Each row below holds a small network's activations on one input, seen along a few directions.
Each table varies a few parts of the input and shows all the possible inputs, shuffled.
A made-up example of a description, with smaller parts first: values(2) and (point or line(9) or (line(4) and ring(8))).
Shared parts are said once, and a part with two or three values counts as separate values.
(in the rows, 128 means zero)

Other details of the inputs shift rows strongly along two fixed directions, in all tables alike. That doesn't count.

Rows:
row 1: [153  98 196 103 117 125 136 132 103 158 112 159]
row 2: [149 181 127 127 149  75 121 123  59 107 170  53]
row 3: [161 199  91 125 189  79 143 114 111  82 168  89]
row 4: [145 112 171  99 155 117 154 136 134 170  84 162]
row 5: [156 118 130  92 160 146 153 125 148 148 119 190]
row 6: [ 61 122  88 156  75 144 107 139 147 149 103 106]
row 7: [ 78 123  93 176  77 157 101 151 141 144 112 103]
row 8: [106 101  74 149  89 163  95 147 143  87 112 120]
row 9: [149  98 163 111 142 150 132 133 109 169 161 178]
row 10: [156  81 172 100 143 152 142 139 131 132 151 164]
row 11: [155  88 190 103 128 144 139 111 111 132 113 160]
row 12: [148 101 152  77 147 141 161 114 153 143 119 160]
row 13: [ 81 114  74 153 117 144 118 128 159 108  64 121]
row 14: [164 104 155 107 136 156 126 128 104 163 142 178]
row 15: [ 74  98  99 164 100 153  90 143 139  97 106 114]
row 16: [114 119  59 157  76 143  95 132 157 103 116 146]
row 17: [146  95 172  90 138 149 154 116 158 147 141 152]
row 18: [103 118  66 149  71 158  95 135 138  99 124 142]
row 19: [147 210 126 123 168 105 125 123 118  83 198  72]
row 20: [ 96 116  66 160  66 154  98 129 117 124 123 134]
row 21: [147 189 136 123 165 103 137 123 120  73 188  51]
row 22: [ 76 124 109 175  83 145  92 156 154 130  99 100]
row 23: [151 111 150 121 126 122 158 114 116 162 142 193]
row 24: [ 86 134  54 129 102 150 110 127 168 116 108 140]
row 25: [ 87 113  81 162  76 151  90 155 115 131  99 117]
row 26: [144 194 112 137 176  63 151 121  82 114 147  62]
row 27: [165 166 119 115 157  89 126 117  90  64 180  57]
row 28: [137 116 169  83 141 128 159 121 121 187 108 159]
row 29: [ 94 112  91 171  65 117  92 143 143 122  81 117]
row 30: [155 100 159 102 145 155 128 139 130 143 161 184]
row 31: [138 112 210 109 139 156 151 118 141 140 124 153]
row 32: [142  94 186 108 138 138 139 147 100 176 141 162]
row 33: [139 186 139 142 161  39 132 126  91  96 153  66]
row 34: [145 128 179 110 128 159 151 122 128 171 155 171]
row 35: [ 96 110  55 142 112 149 129 138 167 103  89 127]
row 36: [156 100 193 103 135 134 123 145 108 157 108 160]
row 37: [157  90 187 104 146 153 126 123 116 131 109 161]
row 38: [101 112  63 157 102 141 140 132 160  97  96 129]
row 39: [113 100  69 158  73 140 108 132 159  92 106 124]
row 40: [144 193 127 138 180  52 141 126  98 103 132  59]
row 41: [ 65 137 101 168  66 156 113 151 139 136 110 110]
row 42: [136 115 183  85 144 116 149 125 137 174  94 155]
row 43: [ 71 117  83 140 105 143 112 118 162 110  73 112]
row 44: [154 198  92 136 184  75 146 109  90 106 166  82]
row 45: [133  98 195  98 148 144 144 105 148 152 117 148]
row 46: [156 173 114 128 167  64 147 115 107  66 177  74]
row 47: [171 186 103 136 160  71 116 106  87 104 182  75]
row 48: [147 102 167 117 154 131 167 110 136 139  91 166]
row 49: [ 88 129  45 152 108 148 119 133 144 136  96 142]
row 50: [166  99 175 113 117 119 146 124 110 176 120 166]
row 51: [137 123 218 109 128 136 147 140 134 165 122 152]
row 52: [144 106 174 120 120 110 165 126 107 171 124 176]
row 53: [136 195 114 120 174  87 122 106 105 119 191  60]
row 54: [143 120 145  86 146 139 153 108 130 178 127 175]
row 55: [144 179 149 140 184  99 115 114 113  84 166  41]
row 56: [143  95 181 119 136 118 159 110 130 133 111 173]
row 57: [140  94 201 107 142 128 129 151 113 162 127 160]
row 58: [ 80 128  70 144  90 159 102 130 174 120 128 131]
row 59: [159 113 172 118 140 161 140 122 130 179 157 165]
row 60: [107 120  65 149  91 166  83 147 142  99 122 142]
row 61: [ 61 122 103 156  80 132  98 143 161 137  90 102]
row 62: [141 195 106 120 188  69 140 127  87 119 141  58]
row 63: [162 171 133 134 169  68 116 102 100  74 149  56]
row 64: [ 97 110  85 164  90 168 107 141 170 103 126 106]
row 65: [ 98 129  75 164  92 171  95 141 168 115 136 127]
row 66: [156 113 147 110 129 127 154 121 137 136 141 200]
Each input here is: ring(6) and ring(11).
Question: The inputs of row 1 and row 2 match in every part but the ring(6) part. If row 42 is changed in the same way as row 1 into row 2, which row does it become?
Answer: row 28
Question: The inputs of row 21 and row 31 match in every part but the ring(6) part. If row 38 is changed in the same way as row 21 into row 31, which row does it become?
Answer: row 48
Question: Start at row 53 and move only the ring(6) part, one step at a time. The first step leads to row 58. Which rows follow, in order?
Answer: row 17, row 45, row 61, row 6

Rows:
row 67: [167 154 170 112 175 113 131 118 117 105 185  99]
row 68: [119 124  85 134 131 137 128 128 138 105 120 124]
row 69: [118 139  94 146 108 133 121 129 127 131 141 125]
row 70: [111 137 106 143 107 136 110 138 122 136 139 115]
row 71: [151  79 147 110 109 165 136 133 139 156 121 204]
row 72: [202 104 200  75 178 147 161 116 114 156 160 184]
row 73: [126 132  85 135 125 118 124 125 136 109 111 130]
row 74: [159 153 180 117 165  86 127 124  86 133 156  88]
row 75: [ 98 141 113 143 125 114 119 138 128 136  93 110]
row 76: [114 143  88 142 119 118 135 120 138 131 113 125]
row 77: [113 137  86 139 119 118 134 125 132 117 126 135]
row 78: [103 130 122 147 117 104 118 130 126 131  90 102]
row 79: [102 137 118 148 114 130 105 146 117 136 120 110]
row 80: [113 128 127 144 103 137 108 141 136 109 137 105]
row 81: [113 129  99 127 122 143 114 124 144 105 128 117]
row 82: [107 127 110 140 129 132 128 126 154 102 122 113]
row 83: [110 131 122 140 111 128 120 136 141 109 121 105]
row 84: [177 154 141 101 187 109 142 115 105 107 168 110]
row 85: [136  79 172 116 115 177 139 128 160 151 123 188]
row 86: [164 165 142 105 177  86 158 111 103 132 162 109]
row 87: [111 135 119 139 119 119 127 130 148 110 102 105]
row 88: [118  86 169 117 109 157 136 142 134 181  92 183]
row 89: [160 150 182 117 160  88 123 125  84 133 163  87]
row 90: [113  84 167 115 114 150 144 142 137 181  84 182]
row 91: [118 139  89 142 113 125 126 126 129 117 135 136]
row 92: [111 129 113 142 123 138 120 127 151 103 131 114]
row 93: [111 132 110 141 132 129 127 121 158 104 112 114]
row 94: [152 151 175 111 173  73 142 120  92 132 138  87]
row 95: [108 127  96 124 128 136 122 123 147 105 120 117]
row 96: [111 141 104 142 113 133 114 136 124 137 133 115]
row 97: [107 140 101 139 115 127 121 133 128 136 123 115]
row 98: [158 157 177 113 167  91 141 118  92 120 150  91]
row 99: [101 133 120 149 108 132 101 147 116 135 126 109]
row 100: [110 130 127 151 106 130 112 134 117 118 122 105]
row 101: [107 144  98 137 124 118 128 128 135 137 105 116]
row 102: [114 139  91 143 111 127 128 126 131 130 131 125]
row 103: [143  76 141 106 116 153 150 129 145 155 103 202]
row 104: [177 157 138 100 194 100 149 109 112 108 149 110]
row 105: [114 131 125 143 109 134 113 139 138 110 130 106]
row 106: [139  92 140 113 115 147 157 119 149 165  98 210]
row 107: [106 134 122 147 116 115 126 126 127 118  94 105]
row 108: [120 137  94 146 106 133 114 131 124 117 150 136]
row 109: [103 138  99 136 121 121 129 133 130 135 115 114]
row 110: [158 155 171 103 175  89 150 121 114 111 150  91]
row 111: [126 124  93 141 118 152 108 134 130 106 145 124]
row 112: [109 127 129 152 100 133 107 136 116 118 128 104]
row 113: [150  76 149 112 103 168 131 135 137 156 127 203]
row 114: [113 132  96 125 131 133 121 118 151 106 109 118]
row 115: [122  78 176 118 106 150 151 130 136 164  85 177]
row 116: [116 127 104 131 114 151 102 129 139 106 144 117]
row 117: [176 102 231  86 160 113 158 120 102 179 128 161]
row 118: [126 129  89 136 117 127 117 131 130 108 129 130]
row 119: [121 140  92 145 111 131 119 129 126 118 144 136]
row 120: [171 165 150 112 164 101 139 117  96 132 187 109]
row 121: [138  79 158 101 114 181 132 125 153 153 120 192]
Question: What do these inputs look like to the network?
Answer: line(5) and ring(11)
Question: The inputs of row 116 and row 121 match in every part but the line(5) part. If row 113 is changed in the same way as row 116 into row 121, which row does it become?
Answer: row 71
Question: The inputs of row 70 and row 109 match in every part but the line(5) part. If row 89 is changed in the same way as row 70 into row 109, which row does it become?
Answer: row 94
Question: Change only the line(5) part in row 90. List by row number the other rows that result.
Answer: row 75, row 79, row 88, row 99

Rows:
row 122: [156 164 118 120 164 109 122 121 109  96 176  94]
row 123: [176  94 194  84 153 159 155 118 142 147 146 184]
row 124: [ 71 128  76 178  68 136  94 149 129 129 105 108]
row 125: [139 164 150 129 156  92 119 130  95 115 154  74]
row 126: [146 147 149 107 171 104 149 114 131 117 128 110]
row 127: [157 160 124 119 163 109 124 118 115  87 173  91]
row 128: [ 85 103  59 160  67 173 101 140 154 123 113 153]
row 129: [116  98  99 141  87 168 122 135 145 145 124 180]
row 130: [130  84 149 110 117 150 151 126 149 166  86 190]
row 131: [ 66  95  96 171  59 159  95 148 153 123  83 125]
row 132: [145 165 126 118 172  84 140 114 116  99 136  85]
row 133: [127 179  89 138 154  81 132 121 107 109 140  84]
row 134: [ 98 154  66 149 118 107 118 127 129 110 112  96]
row 135: [157 100 206  98 135 136 147 129 111 183 130 172]
row 136: [149  84 220  98 134 153 150 130 135 171 115 173]
Question: The inputs of row 123 and row 136 match in every part but one. If row 128 is changed in the same way as row 123 into row 136, which row does it become?
Answer: row 135
Question: What do these inputs look like to the network?
Answer: values(3) and line(5)
Question: Change only the values(3) part in row 122. List by row number the other rows that result.
Answer: row 125, row 130
Question: Change only the values(3) part in row 124. List by row number the other rows that result.
Answer: row 129, row 133

Rows:
row 137: [119  96 165  97 138 176 154 120 150 180 100 172]
row 138: [159 147 129 116 137 113 138  88 125 124 147 134]
row 139: [147 105 146  98 107 149 160 103 156 168 113 201]
row 140: [152 177 146 119 186  68 108 142 111  82 168  81]
row 141: [143 124 159 111 122 156 132 100 139 155 150 152]
row 142: [127 140 152 120 142 107 118 139  93 156 151 118]
row 143: [157 132 159 118 147 118 118 147 119  98 138 124]
row 144: [ 81  79  81 202  51 176 101 154 148 132  83 158]
row 145: [165 168 136 130 186 113 119 125 119  86 165 106]
row 146: [ 88 181  56 195  97 117  93 117 149  68 140  68]
row 147: [160 191 136 154 186  89 129 121  84 102 175  87]
row 148: [ 81 103  50 170  83 142 103 120 143  99  74  94]
row 149: [166  96 160 125 143 148 126 138 140 120 132 156]
row 150: [136 105 149  89 137 156 131 150 148 163 133 165]
row 151: [134  84 178 112 101 164 132 144 103 180 117 178]
row 152: [153 107 150 115 117 121 138 131  89 150 115 161]
row 153: [163 164 141 106 133  78 131 104  98 101 153  89]
row 154: [132 106 161  90 139 137 110 143 133 147 137 153]
row 155: [156 170 167 128 136  86 130 120 110  94 160  85]
row 156: [ 59 137  64 182 100 150 115 139 169 103  78 106]
row 157: [ 68 122  48 174  71 113  92 147 123 123  92 123]
row 158: [ 53  87  86 175  67 168 126 158 189 143  50 150]
row 159: [144 126 150 104 144 104 140 115 101 117 105 106]
row 160: [160 195 105 123 184  76 142 115  80 116 165  92]
row 161: [138 138 130 104 161  97 157 120 125 140 110 112]
row 162: [131 111 163  99 106 148 148 127 156 182 134 163]
row 163: [ 92 171  22 186 111 110  93 122 103  87 127  80]
row 164: [141 115 157 100 111 103 136 109 134 150 123 161]
row 165: [157 147 113  96 165 121 136 123 127 115 138 143]
row 166: [ 87 151  22 151 104 113  94 152 149  87 112  91]
row 167: [137 119 138 101 153 133 161 108 136 150  97 155]
row 168: [160  72 149 123 111 150 144 122 111 171 109 193]
row 169: [ 49  88  92 153  28 168  89 138 176 151  91 154]
row 170: [ 55  89  71 153  69 137 104 134 157 128  51 136]
row 171: [166 102 148 112 111 128 142  98 132 140 131 153]
row 172: [147 168 150 138 188 105 139 108 116 100 139  85]
row 173: [143 150 129  96 166 143 124 133 130 127 157 127]
row 174: [144 109 143 110 152 138 149  97 127 142 100 154]
row 175: [ 79 118  66 171  54 160  86 123 154 111 124  92]
row 176: [157  73 156  88 113 151 130 136 130 141 100 194]
row 177: [145 187 135 107 157 109 135 105 124 125 180  88]
row 178: [124 142 148 104 162 120 145 130 128 152 129  96]
row 179: [147 119 154 112 147 133 140 155 153 138 127 164]
row 180: [158 181 153 144 164  74 126 140  70  97 164  72]
row 181: [142 129 167 123 120 121 155 131 158 153 133 155]
row 182: [136  84 171 110 133 164 136 116 129 158 111 136]
row 183: [145 199 122 123 185  98 131 124  83 127 184  76]
row 184: [ 86 178  29 162  89  88 107 125 146  91 128  64]
row 185: [117  75 153 103 122 161 180 129 131 132 167 163]
row 186: [ 87 181  40 175 126 124  91 152 152  60 131  77]
row 187: [ 56  98  74 164  80 190 100 125 161 133  78 127]
row 188: [152 189 127 132 183 103 119 114  74 120 187  75]
row 189: [131 104 188 121 103 124 137 127 154 154 119 177]
row 190: [147 103 144  90 139 115 121 133 131 135 119 169]
row 191: [139 172 157 105 174  93 123 119  82 101 151  40]
row 192: [168 161 155 140 148  95 131 108 120  97 170  84]
row 193: [133  95 190 121 125 141 146 134 129 137  89 149]
row 194: [159  93 134 100 138 160 132 116 138 139 116 195]
row 195: [134 116 173 138 131 113 134 148 114 157 124 164]
row 196: [124  73 164 126 121 150 190 136 144 118 150 182]
row 197: [143 159 141 144 158 118 146 136 113 137 144 138]
row 198: [ 51 121  85 180  87 125  97 148 158 103  73  98]
row 199: [170 163 129 109 184 108 105 124  98  91 188  60]
row 200: [145  96 151 101 139 182 121 126 141 151 135 179]
row 201: [ 81 141  57 151  90 141  67 155 128  77 127  70]
row 202: [144 137 162 124 127 136 154 117 158 143 135 165]
row 203: [ 97  76  46 158  67 170  89 139 160 105  85 149]
row 204: [ 54 161  68 158 115 105  82 136 127  94 113  36]
row 205: [147 119 131 115 133 115 156 137 113 173 120 166]
row 206: [137  99 182  99  89 155 131 121 131 159 129 157]
row 207: [146  85 162 125 117 165 130 131 109 175 133 164]
row 208: [137 108 162 137 126 136 157 156 133 178 116 182]
row 209: [131  72 136 103 121 138 191 119 129 120 148 179]
row 210: [141 175 130 121 167  96 136 142  92 149 171  86]
row 211: [156 150 157 138 177 100 136 115 110  96 138  70]
Question: The inputs of row 209 and row 196 match in every part but one. If row 148 is changed in the same way as row 209 into row 196, which row does it become?
Answer: row 211
Question: The inputs of row 163 and row 188 match in every part but one. If row 165 is changed in the same way as row 163 into row 188, which row does it become?
Answer: row 173
Question: What do these inputs look like to the network?
Answer: values(3) and (point or (values(4) and ring(6)))
Question: Change only the ring(6) part in row 203. List by row number the other rows that result.
Answer: row 165, row 166, row 176, row 190, row 194
Question: Change only the values(3) part in row 141. List by row number the other rows that result.
Answer: row 138, row 146
Question: Change only the values(4) part in row 195. List by row number the other rows that result.
Answer: row 140, row 189, row 198
Question: Change only the values(3) part in row 207. List by row number the other rows that result.
Answer: row 144, row 168
